A small network was trained on made-up records. Each row is its average activation on records with the value named, seen along a few directions.
Values that are neighbours, or in one group, have similar rows; names and order tell nothing.

Other fields vary at random and push rows far along one fixed direction, the same in every table; ignore that.

Field FANI:
repa: [ 288, -679,  284,  261, -108, -701,  179,  -76,  484, -221,  214,  -37,
  -24,   19, -427,  -61, -519,  540,  233,  123,  344,  -47,  272,  220]
peze: [-481,   79, -399,  -65,   93,  742, -328, -161, -506,  500,   40,   72,
  268,  217,  363,  207,   25, -235, -193, -233,  216, -143, -285, -567]
zod: [ 587, -254,  467,  -11,  -94, -843,  521,   61,  584, -339,  -94, -246,
 -329, -208, -413,   -4, -160,  422,  208,  317, -263,  -24,  436,  525]
kug: [ -34,   29,  -45, -179,   26,   45,  211, -129,   65,  184, -159, -260,
 -115,    3,   30,  316,    5,  -30,  -49,   95, -263, -192,  130,  -59]
nivog: [  63,  435,  -16, -164,   -8,  161,  -22,  157, -109,  -61, -114,   -2,
  -58, -120,   46,  -29,  306, -307,    3,    3, -213,  138,  -96,   71]
beren: [ 275, -275,  261,  191,  -92, -594,    5,  161,  277, -476,  223,  294,
   24, -114, -282, -482, -169,  292,  238,   15,  334,  299,   33,  458]
vemin: [-334,  389, -307,   -6,   77,  583, -354,  125, -376,  106,   30,  272,
  223,   58,  329, -102,  269, -477, -104, -261,   72,  101, -368, -226]
dokub: [-403,  786, -376, -317,   50,  902, -256,  -32, -557,  398, -288, -117,
   64,   12,  474,  337,  490, -709, -293, -118, -374,  -69, -314, -414]
dovod: [ -68, -221,  -79,   24,   81,   48,  132, -132,   73,  136,  -46, -237,
  -71,  128,  -14,  267, -197,  200, -151,   22,  -68, -260,   76, -131]
nof: [ 461,   12,  400,   39, -104, -586,   86,  225,  390, -509,   91,  146,
 -145, -191, -302, -354,   46,  109,  257,  128,    5,  256,  115,  560]
vunel: [-148,  313,  -52,    3,  -22,  264, -187,  174, -268,  -66,    7,  212,
   72,  -50,  162, -237,  279, -329,   -7, -125,  -15,  177, -184,  -30]
durez: [ 278,   55,  210,  -88,  -44, -257,  308,   46,  335, -169, -100, -165,
 -238,  -82,  -92,   84,  115,  -60,  148,  168, -246,  -70,  265,  256]
dul: [-126, -242,    5,  117,   24,  -82, -261,  -59, -113,   19,  191,  190,
  122,   64,  -17, -169, -152,  191,  -41, -120,  302,  132, -110,  -89]
fefi: [-138, -276, -186,  128,   85,  140,  -18, -202,  -95,  260,    7, -146,
   81,  148,   45,  169, -252,  244, -159,    5,   89, -204,    1, -328]
vok: [-126, -145,  -11,  175,  -50,  -17, -198,    3, -137,  -29,  146,  220,
  134,   37,   -4, -226,  -72,   48,   48,  -94,  288,  159,  -76, -104]
sobul: [ -94,   -6, -153, -108,   85,  197,  184, -161,  -47,  266, -146, -197,
   -9,   80,  102,  286,  -15,  100, -139,   74, -209, -253,  105, -142]
The values of FANI form a ring.
- Going along FANI from repa by way of its neighbour fefi, in what order are peze, zod, dokub, dovod met? => dovod, zod, dokub, peze
- List every value one step from vok, in the order listed. => beren, dul
- List every value one step from vunel, in the order listed. => vemin, nof
- How many steps from neighbour to neighbour lead from sobul to durez, at the fewest? => 3
